These are the activations of a small neural network, seen along a few directions. Each row is one input.
In each table, some parts of the input vary, and every possible input appears once, in random order.
A made-up example of a description, with smaller parts first: one of 3 separate values, together with either a single point or one of 11 places along a line or (one of 6 places along a line, together with one of 8 places around a ring).
Shared parts are said once, and a part with two or three values counts as separate values.

Rows:
row 1: [ 40  15 -37 -18  45  37  10 -56  47  23  16 -14  19  15  35 -79 -44  32
  91]
row 2: [ 13   7  12 -12   6 -15  25   9 -17 -15 -28  23  26 -11  -3   2   6 -10
 -57]
row 3: [ -4 -25  56  21  -9 -35 -10  27   3 -27 -34  24  23   9 -69   5  23  22
 -41]
row 4: [ -2   9   0 -11 -10   8 -12   5  -6 -10 -26  30   3  -6  15  10  -5 -14
 -29]
row 5: [  9   2 -87 -15  12  88  -4 -40 -19  75  56 -75 -30  14  11 -51 -54  27
  92]
row 6: [ -4  15 -17  16 -32 -16 -14  19   8 -16  27   0 -52  -3  12   5  20 -29
  32]
row 7: [ 10  -9  31   6  -4 -54  23  26  -1 -27 -10  26   4   2 -39  12  30   1
 -22]
row 8: [  4   0  15 -16  -4 -12   6  27 -18  -3 -37  39  37 -13   7  -1   7   3
 -21]
row 9: [  6 -19  42   6 -10 -49  13  22  17 -41  -3  26   4  18 -64  23  -5   4
 -43]
row 10: [-40   9 -14  34   4  19 -20 -35  -6  29  24 -58 -46  -7  46  24  42 -11
   7]
row 11: [-31  -4  -1 -10   1  29 -19  -3  -8  12  17 -22  11 -18  49  51 -21 -23
 -10]
Q: What is each input in this table made of?
A: either one of 2 separate values or one of 9 places along a line
Q: What sort of input is row 4?
A: one of 9 places along a line

Rows:
row 12: [  1   1 -39  -1  41  31  12 -48  11  35  43 -55   4  10  20 -28 -24  51
 109]
row 13: [  8  17 -83 -21   6  30  10 -35  13  30  38 -12  -6  25  32 -54 -46  28
 106]
row 14: [-14 -10  14  32  16  16 -15  -8  10   0  12  -7  -2 -13  21  17  35 -10
 -56]
row 15: [ 10  26 -33 -20  29  49 -34 -28  10   3  21 -32   4  -8  47  -3  -2 -49
  42]
row 16: [ 23  -2  18 -22 -29 -27  29  32   8 -15 -31  67   3   4 -89   0 -28  26
 -53]
row 17: [ -3  -7 -61  -4  25  38   4 -26 -18  42  24 -38 -13  12  22 -62 -27  55
  91]
row 18: [-50  13 -10  13 -37  -6 -29  23 -16   2   3   9 -11  -7  27  33 -25 -11
 -25]
row 19: [-31 -21  -2  17 -25   6 -33  25 -38  10  17  -7 -24 -14   2   7  13  20
 -35]
row 20: [ 19 -18  44  11  23 -31  18 -21  22 -34 -44  28  28  15 -72  11  -3   6
 -58]
row 21: [-14   5 -22  20  23  38   1 -11 -18  42  45 -73 -17 -12  11 -12   9  -2
  31]
row 22: [ 18  -2 -36  -4  50  45  17 -73  30  31  27 -45   5   9  47 -53 -18  33
  63]
row 23: [-25   0 -55  -2   2  38 -30 -13 -39  13  37 -54 -18   2  -1 -12   6  -1
  52]
row 24: [-21  -9  20  13 -23 -62   6  37 -40 -21 -20  27 -20   3 -43   1  57  11
 -47]
row 25: [ 32 -38  17 -14  -9 -21  14  20 -29  -6 -28  39  -8  24 -96  -8  15  33
 -44]
row 26: [-18  18 -50  -7 -33  48 -16   1 -12  20  31 -39 -19   2  28 -10 -30  -5
  28]
row 27: [  4  10  62   3 -20 -59   8  26   5 -62 -36  50  26 -21  -2  24  42 -26
 -57]
row 28: [ -5  -6  15  -4 -28   0 -12  33   1  -4  11  20  -4 -21  49  23 -16 -35
 -33]
row 29: [ 13 -24  45  -1  22 -44  33  20   0 -16 -24  23  13  13 -86  26   5  33
 -48]
row 30: [ -5  13  19  -2   0  10 -34   9  12  -3  -6  25  26 -34  37  33  13 -36
 -27]
row 31: [ 16  20 -44 -27  -6  49 -13  -6   9   2  23 -31 -31 -25  48   9 -30 -39
  43]
row 32: [-49 -11  23  33  -3 -10 -25   1 -13  12  16 -34   3 -10  16  49  15   1
 -13]
row 33: [ 11   5  34  -1 -43 -53   2  41  11 -45 -33  47  -9   5   2  30  27 -28
 -39]
row 34: [ 39   6 -50 -22  12  42  17 -23  26  42  22 -12 -16  -2  64 -57 -59   4
  92]
row 35: [-17   6  64  17  -1 -47  13  -5  10 -13 -62  10   1 -13 -14  38  56 -14
 -65]
row 36: [ 36  18 -27 -20  32  43  -5 -45  33  25  33 -13  19  13  52 -72 -29   2
  87]
row 37: [ -9  11 -13  17  27  61  -6 -45  -5  13  29 -67  -9  -6  40  -7   4 -17
  19]
row 38: [-16 -12  44  15  -8 -66  16  21  -2  -4 -30   8  13   4 -45  35  62   8
 -37]
row 39: [-26  12  33   1 -37 -57  24  57 -17 -19 -38  45  -1  10 -13  25  18   1
 -53]
row 40: [ 34  -4  47  -4   7 -20   0   7  20 -54 -36  56  34  24 -52   5  -6 -20
 -32]
row 41: [ 39 -17  28 -16 -13 -40  24  33  16 -28 -43  67  29   8 -50  11 -37 -14
 -39]
Q: Changing only one part turns row 37 into row 35. The same change can be made to row 26. Which row results?
A: row 39
Q: What is each input in this table made of?
A: one of 5 places along a line, together with one of 6 places around a ring
Q: Change only the place on the line of 5 in row 17. List by row number the other rows that result.
A: row 19, row 23, row 24, row 25
Q: Start at row 34 and move only the place on the ring of 6, one step at a time. The first step leads to row 36. Which rows follow, in order?
A: row 22, row 12, row 17, row 13
Q: Change only the place on the ring of 6 in row 32. List by row number the other rows that result.
A: row 14, row 18, row 19, row 28, row 30

Rows:
row 42: [ 28   3 -20 -14   9  25   8 -16   6  14  -3  -2  -2   3  -1 -22 -15   1
  22]
row 43: [ 11   2 -16  -9  11   8  15 -15 -14  27   4 -12 -12   4 -18 -21  -1  24
  28]
row 44: [ 17  -6  -5   2  23  -2  17 -22   5  13  11 -21   6  12 -25 -33  -6  26
  26]
row 45: [-35  -5  -1  21   8  11 -12 -10 -15  20  11 -37 -10  -7  34  18  26   2
   0]
row 46: [-19  10 -18  -2 -15  12 -20   1   3   4  15 -10  -5  -9  41   4  -9 -12
  21]
row 47: [  5  15 -29  -8 -10  18  -3   8   3  15  11   6 -10  -2  26 -20 -15  -2
  30]
row 48: [ 27   6  -3 -13  18   3  13 -18  28   3   9   1  18   2   0 -27 -23  10
  37]
row 49: [  5  -9  61   6 -30 -74  12  54   8 -57 -48  69  11  -2 -39  36  24 -20
 -86]
row 50: [-16   1  -9   0  -9  26 -25  -7   0   6  12 -18  -4  -7  24  10 -12 -10
   8]
row 51: [-10 -12 -19  -1   1  13  -6   2 -20  29  12 -13 -13   9  -5  -6  -8  20
  26]
row 52: [ 10   4 -20  -8   2  28  -3  -3  -2   9  10  -9  -5   1   2  -8 -28  -8
  15]
row 53: [-20  10  -9   7   3  14 -12  -7  -1   2  10 -19   2 -15  65  10  11 -23
   5]
row 54: [-10 -16  69  15 -26 -76  21  54 -24 -44 -46  51  15   5 -87  38  56   9
 -94]
row 55: [-32   0 -16  12  -6   6 -12  -3 -18  15  20 -33 -16  -1   7   6   1   8
  11]
row 56: [ 29   3  -6 -14  28  11  16 -30  25  -3  10  -3  14   9 -13 -23 -23  14
  22]
row 57: [   8  -20   69    9  -23  -57    1   38    4  -54  -55   66   20    3
  -65   44   29  -19 -105]
row 58: [ 24   3 -29 -18  13   7  11 -10   9   2   7   7  -1   5  12 -20 -23  -2
  34]
row 59: [-22  11   1  16   6  26 -22 -16   5   0   7 -24  -8 -11  42  15  14 -19
  -1]
Q: What is each input in this table made of?
A: one of 3 separate values, together with either a single point or one of 5 places along a line
Q: Changing only the choice among 3 separate values turns row 51 into row 52. The same change can be made to row 55. Which row results?
A: row 50
Q: List by row number the other rows that have the choice among 3 separate values in common with row 53.
A: row 46, row 47, row 48, row 49, row 58
Q: Change only the choice among 3 separate values in row 57. List by row number the other rows that result.
A: row 49, row 54
